Each row has a name. After each piece below comes the name of the row it's from, unless a question asks for something else. Each question is about the rows just above it. Places in a row count from 0.

K_365: [174 157 179 118 112 117  80 115 126 185 164 111 145 119  97 120 146 110
 125 172 101 165  74 149 124 132 165 150 103 153  77 124 120 134 121 132
  91 163 162 109 164 132  82 131 181 178 161 151 142 124 131 157 141  34]
K_539: [129 143 180 126 135 124 127 150  84 159 105 154  99 105 114 157 108 107
 125 131 100 176 116  99 101 106 100 149 136 154 136 116 128 158 135 132
 159 135 130 168 138 105 128 104 160 160 129 143  96 137 177  99 119 102]
K_578: [127 116 108 129 158 168 158 154 125 129 130 159 132 114 107 105 159 143
 177 149 160 138 136 135 135  99 105 126 128  96 137  99 176 180 116 136
 102 100  99 160 105 104 150 119  84 100 101 124 135 143 131 128 106 154]
K_4: [186 161 179  98 117 133  84 116 127 206 176 118 151 110  92 114 167 113
 134 187 109 183  74 164 125 120 164 157  98 137  72 107 132 159 115 137
  78 153 159 120 158 121  82 128 164 173 151 153 149 126 134 167 136  28]
K_201: [180 119 178 139 115 168 112 149 121 185 209 130 135 130  76  95 183 109
 146 195  76 172  50 218 128 100 147 152  97 126  63  94 132 183 113 143
  60 138 155 147 142 126 100 125 166 178 163 155 150 127 119 173 116  28]
Which row holds these entries in another order? [101  84 149 158 127 135 100  99 108 159 128 136 160  99 105  99 126 107
 131 129 138 150 143 176 102 160 116 136 143 159 105 100  96 106 116 128
 114 158 137 168 177 130 124 154 125 180 132 129 105 119 135 104 154 135] -> K_578
Put [141  34 174 157 179 118 112 117  80 115 126 185 164 111 145 119  97 120
 146 110 125 172 101 165  74 149 124 132 165 150 103 153  77 124 120 134
 121 132  91 163 162 109 164 132  82 131 181 178 161 151 142 124 131 157] back in order: which row is it? -> K_365
Put [154 106 128 131 143 135 124 101 100  84 119 150 104 105 160  99 100 102
 136 116 180 176  99 137  96 128 126 105  99 135 135 136 138 160 149 177
 143 159 105 107 114 132 159 130 129 125 154 158 168 158 129 108 116 127] back in order: which row is it? -> K_578
Which row holds these entries in another order? [ 84 159 105 154  99 105 114 157 108 107 125 131 100 176 116  99 101 106
 100 149 136 154 136 116 128 158 135 132 159 135 130 168 138 105 128 104
 160 160 129 143  96 137 177  99 119 102 129 143 180 126 135 124 127 150] -> K_539

K_532: [ 93 194 159  79 107 146 134]
K_217: [104 155  79 175 157 139 120]
K_886: [113 191 147 163 149 105 116]
K_772: [ 89 167  76 204  86 184  93]
K_15: [122 181  74 176 158  76  89]
K_547: [ 89 167  76 204  86 142 210]
K_344: [127 133 156 100 126 142 116]
K_955: [ 79 146  93 193 134 107 159]
One entry of K_886 was changed: [112 191 147 163 149 105 116]. Where, and from what? -> 0, [113]
[194 159  79 107 146 134  93] is which row reordered? -> K_532
Changed K_772: [ 89 167  76 204  85 184  93]. Place and old value: -> 4, [86]

K_757: [143 126 134 127 128 165]
K_282: [103 157 127  38 107  67]
K_537: [127 127 143 134 165 128]
K_9: [106 151 119 125 104  92]
K_899: [124 160 149 114 148 196]
Which row holds these entries in another order? [134 127 128 165 143 126] -> K_757
Put [196 124 160 149 114 148] back in order: which row is it? -> K_899
Where does [124 159 149 114 148 196] differ from K_899, and what was there? -> 1, [160]
Which row holds these entries in another order? [128 143 134 165 126 127] -> K_757
Changed K_9: [106 151 119 124 104  92]. Place and old value: -> 3, [125]

K_180: [158 163  16 149  88  75 115 101  21 149  21 174 121 174 146  24 191 122
 179 174 173 131 122 147 178]
K_7: [123 138 130  80 193 109 154 106 106 150  84 106 104 153  95  96 119 106
  85  99 150 118 128 141 149]
K_719: [141 138 153 119  99 109  80 106 154 118 150 150  95 106  96 149 193  85
 104 106 106  84 124 128 130]
Changed K_7: [123 138 130  80 193 109 153 106 106 150  84 106 104 153  95  96 119 106
  85  99 150 118 128 141 149]. Place and old value: -> 6, [154]
One entry of K_7 was changed: [123 138 130  80 193 109 154 106 106 150  84 106 104 153  95  96 119 105
  85  99 150 118 128 141 149]. Where, and from what? -> 17, [106]
Put [130 128 124  84 106 106 104  85 193 149  96 106  95 150 150 118 154 106
  80 109  99 119 153 138 141] back in order: which row is it? -> K_719

K_72: [193 117 117  88 186  35 210 146  34  50 224]
K_908: [210 146  50  35 117 224 185 117  34 193  88]
K_964: [ 35 185  50 173 210 224 146 117  65  34 117]
K_253: [210 113  20 135 239 128  29 132 209 114  62]
K_740: [210 146  50  35 117 224 185 117  34  64 173]
Which row holds these entries in another order? [209 114  62 210 113  20 135 239 128  29 132] -> K_253
Put [ 50 117 185  34 117 224 173  35 146  64 210] back in order: which row is it? -> K_740
Which row holds these entries in another order? [ 88 193  34 117 185 224 117  35  50 146 210] -> K_908
One entry of K_740 was changed: [210 146  50  35 118 224 185 117  34  64 173]. Where, and from what? -> 4, [117]
[173  64  34 117 185 224 117  35  50 146 210] is which row reordered? -> K_740
One entry of K_908 was changed: [210 146  50  35 118 224 185 117  34 193  88]. Where, and from what? -> 4, [117]

K_154: [142 157  94 110 192  81 202 193 137 115 167 132 110  89 119 193 129 114]
K_22: [133  82 122 153 148 144 145 167 168 141 130 150 161 113 116 143 166 132]
K_782: [132 113 118  57 203 183 141 107 141 214 117 175  74 163  64 109  91 165]
K_668: [ 98 192 189 153 102  96 152 151 148 145 155 100 156  90 140 128 162 130]
K_363: [137  81  89 110 202 194 119 132 191 193 115 157 110 142  94 114 129 167]
K_806: [143  83  84  98 212 207 114 119 190 202 117 167 101 154  89 107 115 169]
K_796: [ 90 176 202 159 108  70 187 195 139 151 131  80 156  81 141 165 201 150]
K_677: [157 115 167  81 129 114 193 110 137 110 119 193 202 132  89  94 191 142]
K_728: [138 104 104  56 210 196 130  99 147 214 117 181  71 169  63 103  83 164]
K_264: [156  99 152 192 148  90 162  96  98 140 145 155 151 128 102 153 130 189]
K_808: [139 101 102  57 213 198 130 100 150 215 116 182  72 169  64 104  85 166]
K_63: [ 90 176 202 159 108  70 187 195 139 151 134 150 167 110 120 145 165 122]
Where does [144  83  84  98 212 207 114 119 190 202 117 167 101 154  89 107 115 169] differ from K_806, and what was there? -> 0, [143]
Put [114 115 110 129 194 193 191  81  89 137 142 132 119 167  94 157 202 110] back in order: which row is it? -> K_363
Put [130 162 128 140  90 156 100 155 145 148 151 152  96 102 153 189 192  98] back in order: which row is it? -> K_668
Put [ 81 202 110 157 193 115 193 132 137 114 110 129 191  94  89 119 167 142] back in order: which row is it? -> K_677

K_17: [131 137 142 156  80  99  99  96  50 104 131 138 122 115 134 124 164 143
 133  75  50 109 182  96 174 132  85 169 143 123  65 106]
K_380: [142 138  80  87 134 183 134 168  78 124 155  93 162 132 147 134 107  69
 186 136 154 158 167 145 195 113 124 118 175  82  90 124]
K_933: [131 126 114 143 116 100 110 129 118 129 108 175 177 106 129 145 166 125
 116 162 152 142 106 131 163 107 122 132 148 131 109  92]
K_318: [117  87 126 131 114 114 152 156  94  98 186 179 172  90  87 126 160 115
 118 144 123  95 128 177 118  71 106 166 101 122 141 129]
K_686: [ 80 164  75  99 123 137 168  96 124 133 143 122 156 131 104  96 131 182
  50 143 174  65 138 115 132  50  85 110 142 134 106  99]
K_644: [127 162 124 143 132 104  83  70 166 162  36 100  76 152 161 134 112 149
 102 115 137 163 107  60 131 176 137  80 154 151 111 101]
K_39: [133 143 168 142 115  65  96  99 182 138  50 131 123 132 137 122 143 174
  99 134  96 104  50  85  75 156 164 109  80 131 124 106]
K_544: [177 160 123 144 118 172 152 128 141  90 126  95  94 186 122 179 106 166
  98 156 101 117 131  71  87 118 127 129 114 115  87 114]
K_723: [142 143 159 125 126  71  95 107 180 128  64 131 136 127 144 124 142 161
 111 133  98 108  55  96  86 151 155 115  87 120 123 118]
Put [114 144 152 129 172  87 117 126 160 177  87  71 156 186 115 123 101 118
 128  95 106 179 131 166  90 114 126 122 141  98 118  94] back in order: which row is it? -> K_318
Which row holds these entries in another order? [106 124 131  80 109 164 156  75  85  50 104  96 134  99 174 143 122 137
 132 123 131  50 138 182  99  96  65 115 142 168 143 133] -> K_39
Changed K_544: [176 160 123 144 118 172 152 128 141  90 126  95  94 186 122 179 106 166
  98 156 101 117 131  71  87 118 127 129 114 115  87 114]. Place and old value: -> 0, [177]
One entry of K_17 was changed: [131 137 142 156  80  99  99  96  50 104 131 138 122 115 134 124 164 143
 133  75  51 109 182  96 174 132  85 169 143 123  65 106]. Where, and from what? -> 20, [50]
Put [124 106 133 143 168 142 115  65  96  99 182 138  50 131 123 132 137 122
 143 174  99 134  96 104  50  85  75 156 164 109  80 131] back in order: which row is it? -> K_39
One entry of K_686 was changed: [ 80 164  75  99 123 138 168  96 124 133 143 122 156 131 104  96 131 182
  50 143 174  65 138 115 132  50  85 110 142 134 106  99]. Where, and from what? -> 5, [137]

K_277: [202 104 166 162 176 138 145 209 126  86 172 165 153  76 123 176 162 130
 173 155 138 209 159 171 116 117 139 179 168 151 150 172 159 174 156 108
 179 172 139 173 154 165  75 179 159 176 129 138 104 161 191 107 104 144
 152]
K_375: [138 116 172 108 176 174 139 138 145 104 159  75 107 156  86 209 153 202
 165 173  76 155 151 162 171 154 130 179 173 150 162 191 129 172 123 185
 176 166 138 152 139 159 159 209 161 117 172 104 144 165 105 179 126 168
 180]
K_968: [179 159 209 123 104 179 144 138  86 162 130 209 173 129 165 176 154 172
 173 116 172 151 155 159 139 166  76 176 138 202 185 172 108 107 150 152
 126 117 153 104 156 139 191 159 161 145 162  75 138 165 168 105 174 179
 171]
K_803: [139 100  93 210 203 124 150 169 197  95 151 119 140 124 156 158 104  88
 114 125 197 164 101 107 109 186 130  94 175 144  90 161 152 193  80  96
 169 120 154 149 143 174 180 112 109 139 136 192 127 206 171 156 193  82
 194]
K_888: [161 171 185 140 121 172 127 154 111 144 154 194 172 114 191 189 157 149
 137 102 197 186 143 148 141 192  85 143 165 187 149 158 114 132 129 121
 107 101 156 133 145 172 192 152 125 134 187 114 141 188 160 119 196 149
 180]
[180 168 126 179 105 165 144 104 172 117 161 209 159 159 139 152 138 166
 176 185 123 172 129 191 162 150 173 179 130 154 171 162 151 155  76 173
 165 202 153 209  86 156 107  75 159 104 145 138 139 174 176 108 172 116
 138] is which row reordered? -> K_375
[209 116 176 162 138 209 159 174 191 165 159 129 126 139 173 172 117 185
 123 130 154 166 105 202 150 173  86 176  75 179 108 107 151 152 159 138
 104 145 168 144 104 153 155 156 139 179 179 162 171 138 172 161 165  76
 172] is which row reordered? -> K_968
Changed K_803: [139 100  93 210 203 124 150 169 197  95 151 119 140 124 156 158 104  88
 114 125 197 164 101 107 109 186 130  94 175 144  90 161 152 193  80  96
 169 120 154 148 143 174 180 112 109 139 136 192 127 206 171 156 193  82
 194]. Place and old value: -> 39, [149]

K_604: [162 223  36 213  38  28]
K_338: [223  37 213  28  38  39]
K_262: [223  37 213  28  38 162]
Which row holds these entries in another order? [ 28  38 162 223  37 213] -> K_262
One entry of K_604 was changed: [162 223  36 212  38  28]. Where, and from what? -> 3, [213]
Where does [223  37 213  28  38 161] differ from K_262, and what was there? -> 5, [162]
One entry of K_262 was changed: [223  38 213  28  38 162]. Where, and from what? -> 1, [37]

